A small network was trained on invented records. Each row is its activation on one of them, seen along a few directions.
After each row come some of the record's fields: Y, M, G, F, C, B.
A field that a record lacks is left out.
Other fields move the rows too, some of them a lot.
In the rows, 500 means zero.
Random noise pushes rows far along 5 fixed directions. That doesn't count. These rows show it; they differ only by the noise:
[352 530 344 631 602 526 502 504 557 431 560 589 537 581 453 513 460 359
 527 388 569 499 589 615 392]
[636 600 645 596 442 542 613 417 453 532 675 441 245 426 405 526 547 649
 506 449 621 538 523 417 491]
[583 602 498 610 598 538 630 464 605 466 579 480 291 436 497 560 563 490
 488 413 534 546 528 518 432]
[704 452 638 434 483 347 490 424 424 605 486 279 329 341 510 385 514 625
 342 570 496 685 319 193 466]
[563 436 514 510 549 464 481 432 540 530 509 460 451 478 473 434 514 415
 397 472 564 624 501 471 488]
[666 656 480 575 563 571 574 520 711 434 605 506 339 445 454 661 593 530
 589 376 521 467 507 639 390]
[263 447 471 708 520 616 561 370 398 490 665 665 489 656 366 410 444 308
 460 385 753 548 779 618 563]

[537 380 516 509 529 537 677 370 466 580 411 501 346 438 593 444 542 447
 292 587 491 674 610 436 594] -> Y is y2, M is m4, G is g1, F is f1, C is c1, B is b7
[265 479 271 659 772 633 540 502 617 383 447 627 626 598 609 456 401 246
 440 381 490 461 613 668 402] -> Y is y2, M is m3, G is g3, F is f5
[476 467 560 512 504 685 669 454 570 481 497 789 290 542 484 529 670 414
 526 459 582 434 817 753 650] -> Y is y6, M is m1, G is g2, F is f4, C is c2, B is b6
[437 490 509 578 404 648 489 477 416 468 622 642 568 604 352 505 450 463
 536 482 644 317 643 621 503] -> Y is y2, M is m3, G is g3
[578 451 669 447 234 535 479 436 378 599 623 548 542 515 370 518 474 658
 468 623 615 460 584 476 597] -> Y is y2, M is m4, G is g1, F is f1, C is c1, B is b7
[449 349 413 452 465 496 414 500 583 427 400 516 691 554 484 466 338 468
 483 523 551 325 489 612 362] -> Y is y4, M is m1, G is g3, F is f1
[437 463 434 587 571 611 563 456 616 447 491 655 466 549 478 564 448 319
 422 423 633 459 698 675 553] -> Y is y2, M is m3, G is g3, F is f1, C is c1, B is b2
[501 561 492 274 440 789 596 623 685 489 322 727 398 515 446 806 788 483
 676 644 504 270 668 833 523] -> Y is y4, M is m1, G is g3, F is f3, C is c2, B is b5
[443 228 508 207 532 606 412 485 589 581 221 580 634 529 529 442 626 137
 315 704 534 503 596 683 638] -> Y is y4, M is m1, G is g3
[640 506 502 473 562 516 535 551 776 377 367 512 529 423 600 564 490 361
 416 579 420 519 492 649 466] -> Y is y4, M is m5, G is g1, F is f2, C is c1, B is b7
[378 448 407 503 487 518 464 509 485 498 538 628 545 535 485 512 413 457
 529 591 550 480 518 505 447] -> Y is y2, M is m5, G is g5, F is f1, C is c1, B is b7
[345 599 444 599 502 448 568 536 302 487 575 470 457 501 466 443 407 595
 521 523 423 395 445 307 413] -> Y is y6, M is m1, G is g2
[261 421 354 528 595 398 466 499 333 473 449 504 585 554 551 474 434 405
 520 548 440 533 435 394 403] -> Y is y2, M is m3, G is g3, F is f1, C is c2, B is b10
[548 565 444 412 685 422 455 575 590 428 327 428 495 463 657 553 580 390
 432 525 340 569 341 506 422] -> Y is y2, M is m3, G is g3, F is f2, C is c2, B is b10
[381 506 283 440 679 404 430 642 536 507 406 526 668 558 590 489 597 320
 582 445 374 571 421 623 494] -> Y is y2, M is m4, G is g1, F is f5, C is c2, B is b10
[651 402 556 541 465 519 263 425 707 502 640 470 733 652 485 431 433 289
 554 276 508 577 456 733 613] -> Y is y4, M is m5, G is g1, F is f2
[294 502 444 583 467 310 452 544 221 568 589 399 592 512 495 424 418 581
 543 467 430 563 370 249 442] -> Y is y2, M is m4, G is g1, F is f1, C is c2, B is b10
[312 405 450 549 467 412 379 447 306 527 529 524 693 577 436 417 387 489
 523 489 571 481 483 436 441] -> Y is y2, M is m3, G is g3, F is f1, C is c2, B is b10
[311 407 373 495 483 457 344 617 548 454 460 623 819 613 458 503 400 354
 479 483 498 451 574 638 377] -> Y is y2, M is m4, G is g1, F is f1, C is c2, B is b3
[836 334 593 279 484 470 387 469 714 563 353 420 581 455 479 536 682 391
 369 507 477 660 415 611 588] -> Y is y2, M is m4, G is g1, F is f1, C is c2, B is b10
[530 653 397 578 675 650 767 543 664 351 485 585 296 430 597 643 554 421
 454 497 471 335 613 615 373] -> Y is y2, M is m3, G is g3
[539 297 681 425 442 424 392 422 386 604 460 493 566 529 513 312 358 494
 292 689 573 625 507 315 579] -> Y is y2, M is m3, G is g3, F is f2, C is c1, B is b4
[481 769 296 508 594 475 530 663 648 337 388 454 477 467 600 713 491 679
 650 573 268 329 245 561 233] -> Y is y4, M is m1, G is g3, F is f5, C is c1, B is b7
[586 477 579 471 392 496 470 466 436 545 591 504 428 494 428 475 504 562
 583 533 602 537 465 378 568] -> Y is y2, M is m5, G is g5, F is f3, C is c2, B is b5
[323 568 479 691 467 515 560 500 336 521 636 519 467 522 470 487 447 564
 681 503 482 525 484 386 558] -> Y is y4, M is m5, G is g1, F is f3, C is c1, B is b7
[193 426 319 526 574 391 491 510 441 477 404 642 693 631 511 423 365 330
 497 449 459 442 571 526 494] -> Y is y6, M is m1, G is g2, F is f1, C is c2, B is b5
[597 390 432 379 606 488 419 516 641 481 378 505 597 481 540 442 500 273
 375 533 436 537 475 556 501] -> Y is y2, M is m3, G is g3
[509 441 550 419 425 384 305 484 394 604 527 387 573 494 407 482 488 581
 626 501 445 552 320 394 514] -> Y is y4, M is m1, G is g3, F is f1, C is c2, B is b10
[542 592 410 500 534 490 361 576 686 327 513 562 612 504 482 585 517 478
 554 402 457 425 433 724 372] -> Y is y2, M is m3, G is g3, F is f4, C is c2, B is b10
[468 537 427 457 490 403 437 584 511 591 493 459 566 517 509 503 443 564
 523 579 486 462 460 431 406] -> Y is y4, M is m2, G is g2, F is f2, C is c1, B is b2
[327 581 471 509 426 521 475 570 444 479 455 546 558 506 517 573 457 658
 631 647 466 311 509 405 375] -> Y is y4, M is m1, G is g3, F is f3, C is c1, B is b4
[569 480 586 503 388 682 610 422 478 492 578 630 408 593 357 538 626 490
 515 487 662 532 701 596 717] -> Y is y2, M is m4, G is g1, F is f3, C is c2, B is b5
[614 552 576 547 541 420 517 473 443 543 538 375 233 441 614 429 477 566
 430 532 425 666 436 315 460] -> Y is y2, M is m5, G is g5, F is f2, C is c2, B is b3
[435 485 562 604 538 513 581 441 488 499 480 547 588 593 474 353 441 408
 481 446 623 574 559 528 564] -> Y is y4, M is m5, G is g1, F is f2, C is c2, B is b1
[649 572 440 418 498 401 459 610 585 536 366 350 403 402 683 614 575 604
 451 505 328 534 251 446 402] -> Y is y2, M is m4, G is g1, F is f5, C is c1, B is b2
[464 567 482 524 475 541 544 500 419 406 551 564 464 483 415 543 541 554
 531 486 568 447 548 573 475] -> Y is y2, M is m3, G is g3, F is f4, C is c2, B is b10
[782 478 673 392 318 433 402 455 450 619 479 294 365 377 462 502 593 752
 453 593 487 528 394 292 618] -> Y is y6, M is m1, G is g2, F is f3, C is c1, B is b2
[512 374 466 442 598 534 417 480 653 459 426 584 611 554 479 530 520 265
 445 422 546 572 573 688 547] -> Y is y2, M is m3, G is g3, F is f1, C is c2, B is b10
[547 501 472 627 639 633 612 409 724 373 543 538 433 463 611 509 472 359
 371 403 546 473 624 579 464] -> Y is y2, M is m3, G is g3, F is f3
[330 461 364 505 613 385 439 512 458 449 394 460 631 544 523 397 484 418
 428 524 429 571 479 400 476] -> Y is y6, M is m1, G is g2, F is f3, C is c2, B is b10
[402 474 621 568 534 504 682 380 215 561 562 452 266 415 540 316 437 479
 306 571 531 616 547 186 590] -> Y is y2, M is m3, G is g3
[284 633 383 791 566 531 747 517 438 353 516 530 363 527 530 527 314 459
 514 417 522 451 617 509 406] -> Y is y4, M is m5, G is g1, F is f1, C is c1, B is b2
[703 404 524 449 462 490 492 536 688 470 475 385 520 413 536 461 426 574
 391 503 513 488 372 470 355] -> Y is y4, M is m4, G is g4, F is f1
[243 642 235 528 608 346 449 627 443 417 471 433 635 524 510 510 386 484
 657 386 323 551 347 430 286] -> Y is y4, M is m5, G is g1, F is f1, C is c2, B is b10
[819 631 535 557 508 608 669 469 756 473 561 475 231 378 555 680 685 503
 486 396 484 522 615 622 605] -> Y is y2, M is m4, G is g1, F is f3, C is c1, B is b2
[550 352 491 402 518 583 355 489 582 510 436 585 645 537 468 481 522 274
 437 502 513 491 530 644 559] -> Y is y2, M is m3, G is g3

Here are new rows. What are their fields?
[491 424 495 390 426 481 321 544 448 553 526 468 685 556 421 419 415 624
 489 517 506 438 431 480 475] -> Y is y6, M is m1, G is g2, F is f5
[424 579 407 553 484 611 520 507 536 427 581 619 550 533 435 646 458 556
 604 507 535 409 519 614 444] -> Y is y2, M is m3, G is g3, F is f1, C is c1, B is b7
[803 472 705 397 526 494 552 410 555 631 393 370 361 370 563 510 573 492
 321 584 509 617 481 406 631] -> Y is y2, M is m3, G is g3, F is f2, C is c1, B is b2
[609 637 489 481 454 481 500 558 536 482 491 400 409 416 478 613 547 683
 530 526 446 415 442 414 477] -> Y is y6, M is m1, G is g2, F is f3, C is c1, B is b2
[416 395 538 486 532 539 547 472 475 474 390 619 509 510 543 493 461 402
 426 490 569 496 567 508 553] -> Y is y2, M is m3, G is g3, F is f1, C is c2, B is b5
[525 387 521 481 529 559 380 420 568 479 533 541 602 556 522 374 414 350
 348 425 556 562 543 619 532] -> Y is y2, M is m3, G is g3, F is f5
[719 625 427 389 504 377 299 618 733 415 535 418 641 486 585 671 465 577
 611 507 347 448 188 563 355] -> Y is y2, M is m3, G is g3, F is f2, C is c1, B is b7
[507 649 464 520 547 570 559 574 510 435 587 528 400 440 507 594 497 529
 590 443 417 421 469 486 422] -> Y is y2, M is m3, G is g3
[456 517 476 488 434 604 468 527 442 457 571 599 563 560 390 527 445 469
 554 489 577 375 581 589 481] -> Y is y2, M is m3, G is g3
[611 576 496 497 500 744 594 510 688 390 579 678 445 530 419 668 570 403
 542 459 621 292 708 818 497] -> Y is y2, M is m3, G is g3
[638 475 383 589 688 449 504 436 777 442 437 355 490 420 652 412 507 282
 432 327 307 672 384 520 459] -> Y is y4, M is m5, G is g1, F is f3
[369 467 393 492 680 545 537 473 495 429 441 558 493 527 610 508 611 333
 540 478 460 636 599 528 574] -> Y is y2, M is m3, G is g3, F is f3, C is c2, B is b10
[280 503 290 669 615 416 427 644 493 413 436 458 585 528 572 498 344 412
 597 396 388 549 395 444 463] -> Y is y4, M is m5, G is g1, F is f3, C is c1, B is b2
[582 390 528 439 609 304 536 473 540 530 311 336 422 384 651 420 424 505
 249 547 354 648 374 284 552] -> Y is y6, M is m1, G is g2, F is f1, C is c1, B is b2
[537 478 410 351 310 428 272 568 494 494 416 491 747 514 399 582 367 653
 485 592 534 326 416 516 310] -> Y is y2, M is m3, G is g3, F is f1, C is c1, B is b2
[523 461 522 569 473 473 429 472 487 469 589 447 558 473 480 450 328 601
 467 420 487 473 407 395 397] -> Y is y2, M is m3, G is g3, F is f1
[202 425 386 635 588 394 638 455 284 521 444 530 520 550 593 313 413 372
 380 504 523 609 561 253 546] -> Y is y2, M is m4, G is g1, F is f3, C is c2, B is b5
[560 407 578 493 474 505 460 402 374 561 522 443 529 471 527 335 430 520
 414 507 570 535 473 438 548] -> Y is y2, M is m3, G is g3, F is f5
[707 706 494 465 625 590 681 545 666 428 516 538 261 419 557 709 722 541
 596 468 475 417 529 714 480] -> Y is y2, M is m3, G is g3, F is f5, C is c2, B is b10
[605 622 531 589 517 628 630 532 553 472 650 486 386 467 498 558 517 651
 530 398 521 444 527 556 479] -> Y is y2, M is m4, G is g1, F is f5
[428 579 489 532 469 444 516 490 367 501 575 420 430 517 470 522 563 601
 576 478 479 507 512 359 537] -> Y is y6, M is m1, G is g2, F is f3, C is c2, B is b10
[352 573 518 560 499 562 613 544 500 462 435 525 486 459 522 549 503 460
 530 533 504 464 574 570 395] -> Y is y4, M is m5, G is g1, F is f1, C is c2, B is b3
[502 599 417 489 605 563 552 534 760 437 431 555 415 454 516 664 518 446
 531 452 459 410 541 682 449] -> Y is y4, M is m1, G is g3, F is f1, C is c1, B is b2
